These are the activations of a small neural network, seen along a few directions. Each row is one input.
Each table varies a few parts of the input and shows all the possible inputs, shuffled.
Descriptions start from the smaller parts, as in this example, which fits no table here: one of 3 separate values, together with either a single point or one of 11 places around a ring or (one of 5 places around a ring, together with one of 6 places along a line).
Shared parts are said once, and a part with two or three values counts as separate values.

Other details of the inputs vary at random and push rows far along three fixed directions, the same in every table; ignore that.

Table:
x1:  186   21   11  279 -266  159  103  136 -124   43   40 -347
x2:   20  246   72  287 -191  207  -77  -67  -76  103 -242   92
x3:  140 -103 -265  -58   -1 -194 -177  145 -282  -59   58  242
x4:   35 -217  155  -51   26 -108  312  172   77  -42  433 -780
x5:  145 -113 -383   44 -106  -97 -180   22 -279   14  -41  360
x6:  106  149  102  240 -155  265 -120  -87   49   92 -314  117
x7:  -10 -214 -254 -283  109 -387  116  223 -201 -206  354  -65
x8:   33  241   49  263 -208  226  -89  -43  -95   65 -216  101
x9: -298  190  117 -169  128   18  -39 -203  187  -59 -201  330
x10:  120 -138 -247 -109   32 -244 -159  176 -297  -67  183  168
x11: -279  138  147 -264  160    2   48 -118  219 -172 -155  243
x12:  189  286  192  409 -105  436  243  159 -154  295 -178 -198
x13:   30   77  142  172  -81  210  -98 -140  115  140 -153   -6
x14:  129 -142 -248 -127   -4 -176 -120  165 -235 -116  122  164
x15: -200   89  175 -216  174   36 -112 -183  255  -40 -167  278
x16:   12  152   85   74  -73  216 -103 -134  157   13 -361  288
x17: -198 -136  253 -303  316 -142   92  -99  356  -51  179 -209
x18:   95 -204 -312  -78    9 -226  -90   56 -179  -15  153  175
x19:  -16 -198  191  -19   90 -124  263  131   70   11  442 -791
x20: -158  -42  310 -330  276  -65   39    1  290 -151  100 -141
x21:   90  -23   43  266 -150   76   74   44  -92  139  162 -447
x22:   52 -135 -419  -34  -62 -249   12   59 -244  -44  151  175
x23: -278   74   29 -221  136  -23   77 -193  257 -104 -154  259
x24: -292  139  118 -225  183  -41   18 -168  197 -107 -157  255
x25:  -93  -15  189  -79   82  -47  170   54  105  -76  130 -313
x26:  179  -45  153  206 -102  128    1   44   15  114   67 -406
x27:   63   -2 -301  -22  -68 -179  -90  144 -354 -110   56  254
x28:  -18  124   85   85  -65  209 -121 -171  143   59 -335  267
x29: -196  103  107 -149  141   82 -125 -251  255   -8 -301  403
x30: -106   18  105   61   17  -16   90  -72  102   79  121 -232
x31: -331  -87  364 -623  462 -211   55  -23  415 -246  232  -76
x32:  100  -82   25  251 -140   36  154   34  -27  120  181 -477
x33:  103 -173 -322  -47    9 -233 -161   62 -234   11  178  207
x34: -128  -69  233 -328  203  -31   86    0  319 -159   68 -120
x35:   60  -56 -378   -4  -98 -180  -60   75 -325  -58   39  242
x36:  103   77    5  261 -191  239  -70 -168  118  157 -251  108
x37:  -17  200  142  200  -96  165   -5  -57   17   42 -205    4
x38:   67   48   80  170 -129  233  -29 -136  159  104 -209   12
x39:  125    1  -21  347 -238  169   79   -1  -98  143   -7 -323
x40:  200  -35   79  239 -187  195   17   18   41  106  -24 -290
x41:  209  -35 -227 -101  179  -55   16  327 -329   61   56  317
x42:   29 -108 -379  -14  -15 -278  -42   67 -293  -20  166  159
Description of these inputs: one of 2 separate values, together with either a single point or (one of 4 places along a line, together with one of 5 places along a line).
Changing only the choice among 2 separate values turns x11 into x14. The same change can be made to x2. Which row results? -> x10
Change only the choice among 2 separate values in x35. List by row number the other rows that result. -> x28
Change only the choice among 2 separate values in x36. List by row number the other rows that result. -> x22

Table:
x43: -180  117  151 -464  432  -49  149   91  205  -41  -15  474
x44:  153 -131 -182  240 -210   33   97 -118  106  147  109 -211
x45:  300  -49 -390  307 -189  -58  -59   83 -394  195  -86  249
x46:   24 -237  -82 -492  366 -300  240  463 -259  -99  598 -266
x47: -153  -74  347 -163  360   13  320   95  362   56  121 -383
x48:  145  -30  -77  130    9   53  128  194 -192   99   86 -278
x49:  -67 -107 -351 -291  147 -350  -23   18 -259  -83   42  358
x50:  156   -9 -240  263 -126   19   56  221 -376   17  -11   39
x51:  246  -39  336  214 -100  367 -206  -98  277  164 -142 -327
x52:  364   70 -309  338 -468  141 -542   52 -368  -20 -386  472
x53: -162 -304 -183 -308  214 -398  -18   70 -151  -53  491 -238
x54:  222 -350 -179 -185   20 -236 -279  150 -154 -151  247   68
x55:  -76  -68  111 -100  133 -147  191   13   18  -94  151 -363
x56:  -96 -148   91   11  159 -124   45  -75  156  128  250 -231
x57:  -89  311  465  -23    2  278  186  116  129  -49  -67 -230
x58:  108  132 -150  296 -282    2  -50   39 -301  -20 -181   13
x59: -125  159 -245 -169   34 -195  -50   87 -224 -244 -175  505
x60:  153  170  199  116  -13  229  202  237 -161   38   85 -229
x61: -419  213  183 -184   98  252   23 -546  624    9 -454  360
x62:   16  -30  -46  261 -317  147   83 -186  121   46   -6 -269
x63:  -58  200  164  331 -302  131 -121 -146  -23   72  -99 -199
x64:  311  -92  368  261  -68  335 -163  -90  345  217 -129 -260
x65: -350  113  129 -166  -64   -8   46 -318  394 -193 -184  154
x66: -425  183 -110 -221  164 -135 -256 -353  125 -143 -246  792
Describe the family of inputs behind these rows. -> one of 4 places along a line, together with either a single point or one of 5 places along a line
List by row number the other rows that have the place on the line of 4 in common with x47. -> x43, x44, x45, x56, x64
Start at x52 and move only the place on the line of 4, one step at a time. The first step leads to x54. Which rows follow, in order? -> x51, x64
Change only the place on the line of 5 in x60. List by row number the other rows that result. -> x50, x55, x62, x66
